Each row below holds a small network's activations on one input, seen along a few directions.
In each table, some parts of the input vary, and every possible input appears once, in random order.
Descriptions start from the smaller parts, as in this example, which fits no table here: values(3) and (point or line(9) or (line(4) and ring(5))).
Shared parts are said once, and a part with two or three values counts as separate values.

Other details of the inputs vary at random and push rows far along two fixed directions, the same in every table; ignore that.

Table:
R1: [-12  -9   9   3 -11  -4   8  -8   0   3  -3]
R2: [  6  -8   2 -21  18   7   1  -4   8  -3  -1]
R3: [ -3  -9   2 -12  10   3   2  -8   6  -5   2]
R4: [ 2  3  0  5  2 -1 -3  0 -2 -5  3]
R5: [ 2  1  0  3 -1  4 -8  1 -3  3  1]
R6: [ 12   6  -2 -14  17   9 -10   3   1  -3   0]
R7: [ 0 -3  1 -4 -1 -3 -1 -4  3  2 -7]
R8: [  6  -2  -2 -15  11  -1  -3  -3   7  -4   0]
R9: [ -1   5   5  12 -10  -3  -4  -2  -4   1  -2]
R10: [-10  -4   3   6 -11 -10   2  -8  -2  -2  -4]
R11: [ 6 -1  3 -5 10  7 -2 -1  2 -2  5]
R12: [-5 -3  6  9 -4  1  2 -5 -4 -2  3]
R13: [-9  2  8  8 -8  2  3  1 -5  1  1]
R14: [ 9  4  3 -1  4  0 -5  1 -3 -2 -2]
R15: [ -4   2   4   8 -14  -3   0  -2  -6   1  -8]
R16: [-10  -2   6   6  -4   3   3  -3  -7  -1   3]
R17: [ 3  4 -2  6  2 -1 -6 -2 -1 -3  1]
R18: [ 10   6  -2 -14  17   8  -8   4   1  -7   5]
R19: [ 2 -2 -2  0 -3  1 -6 -1  0  0 -1]
R20: [-10  -1   6   7 -12  -1   6  -1  -3   0  -1]
R21: [ -8  -3   4   5 -13  -8   2  -6   1   3  -5]
R22: [-1 -1  5  8 -8  2 -6  1 -7  4 -4]
R23: [  5   2  -1 -10   7   3  -3   1   0  -7   2]
R24: [-10  -7   8   4 -11  -4   8  -3   1   3  -6]
R25: [ 15   0  -3  -5  12   6 -11   3   3   1   0]
R26: [ -8  -4   6   3 -10  -7   3  -5  -1  -1  -3]
R27: [  8   2  -5 -15  17   5  -6   1   3 -12   4]
R28: [ -6   2   4   8 -14  -4  -1  -3  -5   0  -4]
R29: [ 11   4 -47  -2  12  -8  21  26  25  25  16]
R30: [-4 -2  9 11 -9  0  6 -1 -5  5 -2]
R31: [ 3  4 -2  4  3 -3 -4 -1 -2 -4  2]
R32: [  9  10 -41  -4   8 -12  26  26  22  24  13]
R33: [-11  -5   4   6 -11  -8   3  -6  -2  -3  -3]
R34: [ 7  0  5 -4  9  7 -3  2  1 -3  0]
R35: [ -7  -4   8   3 -10   1   7  -2  -5   2  -4]
R36: [ 5  5 -4 -6 12  6 -9  0 -1 -6  3]
R37: [ -5   5   6   9 -11  -3   0   1 -10   2  -5]
R38: [  7  -1  -2   4   5   2 -11  -2   0  -3   2]
R39: [ -8   2   2   8 -12  -7   1  -4  -7  -4  -3]
R40: [-3  6  3  5 -6  1 -4  0 -5  1 -1]
R41: [ 3  4  4  8 -5 -1 -4 -1 -4  2 -5]
R42: [-4 -8  4  3 -9 -4 -4 -7  1  3 -5]
R43: [ -7  -4   7   4 -12  -9   3  -5  -3   2  -9]
R44: [-5  1  1  1  3  4  1  1 -2 -3  4]
R45: [ -8  -2   8   6 -12   0   6   0  -5   0  -5]
R46: [ -5  -3 -37  15 -11 -19  28  18  21  32   9]
R47: [ 7  1  3 -6 12  7 -4  1  3 -5  4]
R48: [ -5   2   5   6 -13  -5   2  -1  -8   0  -7]
R49: [ -2   5   4  13 -11  -6  -1  -1  -6   2  -1]
R50: [-5 -6  4 -5  0  0  4 -4  6 -1 -1]
R51: [-7  5  2  9 -8 -4 -1 -1 -9 -2  0]
R52: [  2  -3   3 -11   7   7   1  -2   1  -4   3]
R53: [  7   0   2 -15  17  12  -2   2   1  -2   3]
R54: [-8  0  6 14 -9 -2  2 -3 -4 -2  1]
R55: [  8   2   1 -15  18  12  -4   5   2  -4   2]
R56: [-5 -5  7  1 -8 -5  3 -4 -2  0 -7]
R57: [ 11   5  -1 -15  17   9  -7   6   0  -5   2]
R58: [  2   0  -2   1   5   5 -10  -1  -3  -2   2]
R59: [  8  -8  -1 -12   9   3  -7  -3   6   0  -5]
R60: [ 6  6  0 -8  8  4 -6  2 -2 -4  2]
R61: [-5 -2  0 -1  1  2  3 -1  0 -6  2]
R62: [  3   0   3 -10  12  10  -1   0   0  -2   5]
R63: [-1  2 -4 -1  0 -1 -3 -2 -1 -4  0]
R64: [ 1 -3 -2 -9  8 -1 -5 -7  5 -6 -1]
R65: [ 11   0   0  -1   7   5 -12  -1   1  -1   2]
R66: [ 0  3  7 11 -9 -3  0  1 -7  0 -3]
R67: [ -5   1   6   7 -13  -4   3   1  -7  -1  -6]
R68: [  1   3 -36  16 -13 -15  28  25  16  34   6]
R69: [ 4  4 -2 -7 12  5 -6  2 -2 -8  5]
R70: [ -2   4   5  13 -11  -5   0   0  -6   1   0]
R71: [  2  -7  -1 -17  17   5  -1  -4   9  -8   3]
R72: [  2  -3  -3 -13  13   7   1  -2   3  -6   5]
Description of these inputs: values(3) and line(4) and line(6).
- Changing only the line(4) part turns R39 into R51. The same change can be made to R32. Which row results? => R60
- Start at R42 and move only the line(4) part, one step at a time. The first step leads to R19. Which rows follow, in order? => R5, R65
- Which other rows does R50 become when the values(3) part takes its other values? List them by row number. => R24, R71
- Which other rows does R47 become when the line(6) part takes its other values? List them by row number. => R9, R11, R49, R65, R70

Table:
R73: [  2  -2  26   8   2   6 -33 -27 -15 -30   0]
R74: [  4  26 -35   2  19   6  32  39   8  16  30]
R75: [-13  14  -8  13 -27 -27   4   2  -6   0  -8]
R76: [  9   3  32 -15  -8   1 -31 -17 -17 -20 -29]
R77: [-10   6 -11  30 -21 -17  -2   1 -11   3   0]
R78: [  2  -9  -8 -44  39   7   8 -10  20 -18   7]
R79: [ -1  -4 -43 -10  15  -7  29  19  31  15  22]
R80: [ 14 -17   3 -49  35  12   7  -4  19  -4   0]
R81: [  1  -2   5  31 -23  -9   1   1   0  18  -5]
R82: [ -9  14  15  24 -19  10  20  18 -19  14  -1]
R83: [  0 -13  34  -3   0  17 -31 -23 -15 -13 -15]
R84: [ 37   1 -13 -25  31  15 -23   6   6  -4  -1]
R85: [-20  -1  -6  25 -20  -9   4  -5  -3   8   6]
R86: [-16 -16   8  13 -24  -5  16   0   4  15  -8]
- What do these inputs look like to the network? => values(2) and (point or line(6))
- Changing only the values(2) part turns R79 into R86. The same change can be made to R77. Which row results? => R84
- Which other rows does R78 become when the values(2) part takes its other values? List them by row number. => R80

Table:
R87: [ 5 10 -4 -2 20 15  5  9  2  4 14]
R88: [-23  -5  -3  34 -31 -13  41  14   2  35   7]
R89: [-42  -4  37  22 -46 -16  -8 -33 -32 -17 -21]
R90: [-20  -4  14  26 -40 -17  20   1 -14  17 -15]
R91: [  7  -5  -2 -20  14  11   8  14   8   2   3]
R92: [ 12  11  18 -13  17  15 -26 -10 -20 -29  -6]
R93: [ 14 -20  18 -17  14  10 -30 -21  -1 -20 -14]
R94: [-17   1  17  25 -41 -10  13  -3 -21  16 -14]
R95: [  6 -17   9 -19  16   3 -31 -25   1 -25  -8]
R96: [ -5 -11  24 -24  26  15 -13 -23  -2 -29   5]
R97: [  3   1  25 -14  22  26 -15  -8  -9 -13   3]
R98: [  9  -7  15 -26  17  -1 -25 -22   5 -25  -7]
R99: [ 24   2 -31 -16  18  -8  14  23  31  27   6]
R100: [  2   0 -42 -20  19  -5  30  23  29  13  19]
R101: [ 11   5  18 -21  18  15 -20  -5 -14 -13 -11]
R102: [ 20   5 -19   5  15  -1 -19   6   0  -7   9]
R103: [  5   6  18 -16  15  24 -20  -1 -14 -23  -2]
R104: [  1  -8  17 -29  19   4 -17 -21  -8 -30  -9]
R105: [  9   8 -46 -19  18 -18  13  13  35  19  15]
R106: [  6  -3 -33 -20  21   0  29  22  28  10  13]
R107: [15  9 -7 -6  9  0 -7 10  9 12 -3]
R108: [-47  -9  41  26 -38  -5  -3 -34 -26 -16  -6]
R109: [  0 -11   3 -20  14   3 -34 -25   1 -22  -5]
R110: [ 19  11  18 -10  15  10 -36 -13  -8 -27  -5]
R111: [-23  -3 -16  31 -38 -30  43  10   4  28  -7]
R112: [ 23   0 -36 -14  17 -12  21  21  37  25   6]
R113: [ 16   0  23 -17   8  10 -26 -13  -3 -10 -12]
R114: [  7   7  19  -4  24  18 -18  -8 -16 -29  15]
R115: [ 19   9  16 -15  16  11 -34 -10  -6 -18  -6]
R116: [ 13  17 -36  -7  20   7  17  32  14   9  20]
R117: [ 19   0 -36 -16  20 -13  18  16  37  18   6]
R118: [  6   7  19  -7  23  24 -18  -9 -12 -25  10]
R119: [-14   4  -3  48 -41 -15  -3  -1 -15  11  -6]
R120: [ 18  -6 -14  -8   7   6 -10   3   8  13  -1]
R121: [ 23   9 -49  -1  19  -2   4  26  23  27  12]
R122: [-12  13   6  46 -40 -25   1   1 -15   4  -2]
R123: [ 16 -16  14 -16  14  11 -29 -13  -2 -11 -12]
R124: [-15   0 -18  45 -42 -21  15  14  -2  39  -6]
R125: [  7   8  16 -10  13  17 -20  -4 -19 -34   8]
R126: [-34 -17  57  29 -39   2   1 -30 -27 -15 -15]
R127: [-43   1 -19  29 -44 -25  36  10   2  22   6]
R128: [-26  -8  -5  30 -43 -15  41  12   1  22  -2]
R129: [-23   2 -11  32 -45 -10  39  20  -2  35   2]
R130: [ 11  10 -30 -15  20   9  18  33  17  20  13]
R131: [ 18  -9 -47 -10  19 -10  16  16  35  22   8]
R132: [-21  10  13  35 -39 -11   8   0 -25   9 -13]
R133: [ 21  20 -39  -4  23  -7  15  27   8   8  19]
R134: [ -1 -13  22 -18  23  16  -4 -19   1 -22   2]
R135: [-26 -13  49  22 -43  -8  -4 -28 -31 -16 -28]
R136: [  7   0   3 -12  18  18   7   4   4   8  11]
- Changing only one part turns R123 into R93. The same change can be made to R91. Which row results? => R128
- Changing only one part turns R132 into R92. The same change can be made to R87. Which row results? => R118
- What do these inputs look like to the network? => line(5) and line(10)
- Which other rows does R99 become when the line(10) part takes its other values? List them by row number. => R98, R105, R107, R110, R112, R113, R115, R117, R122
